Each row below holds a small network's activations on one input, seen along a few directions.
In each table, some parts of the input vary, and every possible input appears once, in random order.
A made-up example of a description, with smaller parts first: one of 6 places along a line, together with either a single point or one of 9 places along a line or (one of 2 separate values, together with one of 5 places around a ring).
Shared parts are said once, and a part with two or three values counts as separate values.
In the rows, 128 means zero.

Other details of the inputs vary at random and push rows far along two fixed directions, the same in every table; ignore that.

A family of inputs:
row 1: 140,99,138,154,150,94,210,103,138,160,125,79,169,81
row 2: 204,156,153,161,143,158,109,82,154,107,187,118,113,173
row 3: 113,94,146,166,121,110,175,141,78,203,127,121,145,74
row 4: 99,117,132,164,133,71,182,148,98,166,142,105,142,78
row 5: 89,93,94,29,98,140,91,183,116,123,66,164,161,140
row 6: 155,153,123,123,123,90,108,123,143,115,141,123,129,146
row 7: 144,133,129,134,132,184,100,120,149,83,175,158,95,159
row 8: 121,122,109,107,131,63,146,133,137,134,111,101,150,104
row 9: 168,124,130,98,115,131,82,121,108,141,123,136,119,150
row 10: 126,121,136,145,139,158,147,128,133,117,160,145,123,131
row 11: 169,133,129,108,130,138,128,108,164,97,132,127,147,160
row 12: 71,128,74,62,124,175,103,186,151,83,75,169,139,164
row 13: 110,128,130,165,130,88,154,151,100,158,148,107,145,97
row 14: 92,115,77,28,116,63,125,175,148,112,53,118,199,127
row 15: 96,137,104,122,136,172,125,153,140,102,123,160,101,151
row 16: 166,162,142,177,145,156,115,92,152,107,167,129,71,175
row 17: 184,136,135,100,108,143,64,111,118,121,136,153,97,169
row 18: 61,94,145,99,127,101,191,126,123,152,48,88,218,46
row 19: 66,109,94,126,140,145,169,164,131,131,93,134,132,102
row 20: 126,144,120,125,113,114,101,150,125,104,149,144,120,144
row 21: 150,116,174,214,134,129,158,105,74,201,188,121,91,91
row 22: 113,167,149,112,106,112,66,105,127,99,121,123,124,121
row 23: 121,129,130,175,144,114,184,121,137,155,112,101,140,116
row 24: 120,156,112,143,130,191,99,144,144,91,144,169,87,172
row 25: 110,168,161,176,134,169,104,93,132,115,123,117,96,122
row 26: 155,161,124,144,137,164,94,113,159,96,141,133,96,188
row 27: 129,122,144,176,139,151,165,127,125,138,163,134,137,115
row 28: 153,150,124,116,129,89,109,118,142,112,146,123,117,147
row 29: 130,98,91,9,100,123,71,147,132,102,63,154,134,152
row 30: 131,103,119,89,138,103,180,124,153,124,96,107,179,118
row 31: 126,134,107,116,135,142,120,122,163,96,108,127,108,159
row 32: 92,113,110,121,123,84,147,159,116,132,122,117,140,95
row 33: 159,117,126,78,114,123,90,120,113,131,113,144,111,148
row 34: 149,110,169,216,133,130,156,103,77,199,186,115,89,82
row 35: 104,104,137,173,147,132,196,141,112,168,141,112,169,86
row 36: 164,161,187,158,109,160,46,72,96,132,159,134,75,126
Each input here is: one of 4 separate values, together with either a single point or (one of 2 separate values, together with one of 4 places along a line).
Q: Changing only the choice among 4 separate values turns row 7 into row 19. The same change can be made to row 11. Which row results?
A: row 23
Q: Which other rows agree with row 32 in the choice among 4 separate values? List them by row number.
A: row 4, row 6, row 8, row 13, row 14, row 20, row 22, row 28
Q: Change only the choice among 4 separate values in row 4. List by row number the other rows that result.
A: row 10, row 15, row 21

A family of inputs:
row 37: 108,102,116,112,131,94,171,142,122,155,95,109,165,96
row 38: 123,137,98,43,106,145,57,149,152,68,97,163,123,179
row 39: 124,137,99,40,105,145,56,149,153,65,102,165,123,179
row 40: 106,103,118,112,129,93,170,141,124,149,98,111,166,95
row 41: 164,148,152,165,130,144,105,98,122,131,166,129,91,144
row 42: 161,150,152,167,130,143,103,98,124,127,167,126,91,141
row 43: 105,107,117,116,131,93,171,141,123,154,92,108,164,97
row 44: 103,109,119,115,131,92,168,140,125,148,97,108,164,94
row 45: 123,118,128,123,124,111,137,135,119,139,124,124,139,114
row 46: 125,117,125,122,126,112,137,136,117,144,120,123,139,116
row 47: 161,149,153,164,130,142,104,97,124,125,171,128,92,139
row 48: 137,134,142,156,132,120,137,115,121,143,139,114,129,117
row 49: 146,140,112,68,112,156,63,134,151,76,121,160,117,182
row 50: 164,144,153,163,129,143,105,98,123,127,173,131,93,140
row 51: 122,121,126,125,125,111,137,135,118,144,117,122,137,117
row 52: 137,147,141,183,140,178,125,115,131,118,171,141,85,144
row 53: 90,118,114,141,137,141,160,153,127,135,117,134,137,114
row 54: 71,101,105,128,142,121,196,162,131,145,89,118,166,94
row 55: 107,123,90,34,111,126,91,156,157,79,72,149,150,159
row 56: 139,132,141,153,132,121,139,117,119,147,138,117,129,119
row 57: 140,128,143,152,131,121,139,117,120,143,145,118,131,116
row 58: 112,131,134,176,143,154,160,131,129,137,146,127,123,120
row 59: 137,133,143,154,132,120,138,115,121,141,144,116,129,115
row 60: 167,143,151,163,130,145,105,99,121,131,170,130,92,143
Q: What do these inputs look like to the network?
A: one of 4 separate values, together with either a single point or one of 5 places around a ring
Q: Changing only the choice among 4 separate values turns row 45 into row 57. The same change can be made to row 51. Which row results?
A: row 56
Q: Change only the choice among 4 separate values in row 49. List by row number the other rows that result.
A: row 37, row 46, row 60
Q: Change only the choice among 4 separate values in row 47. List by row number the other rows that result.
A: row 39, row 44, row 59
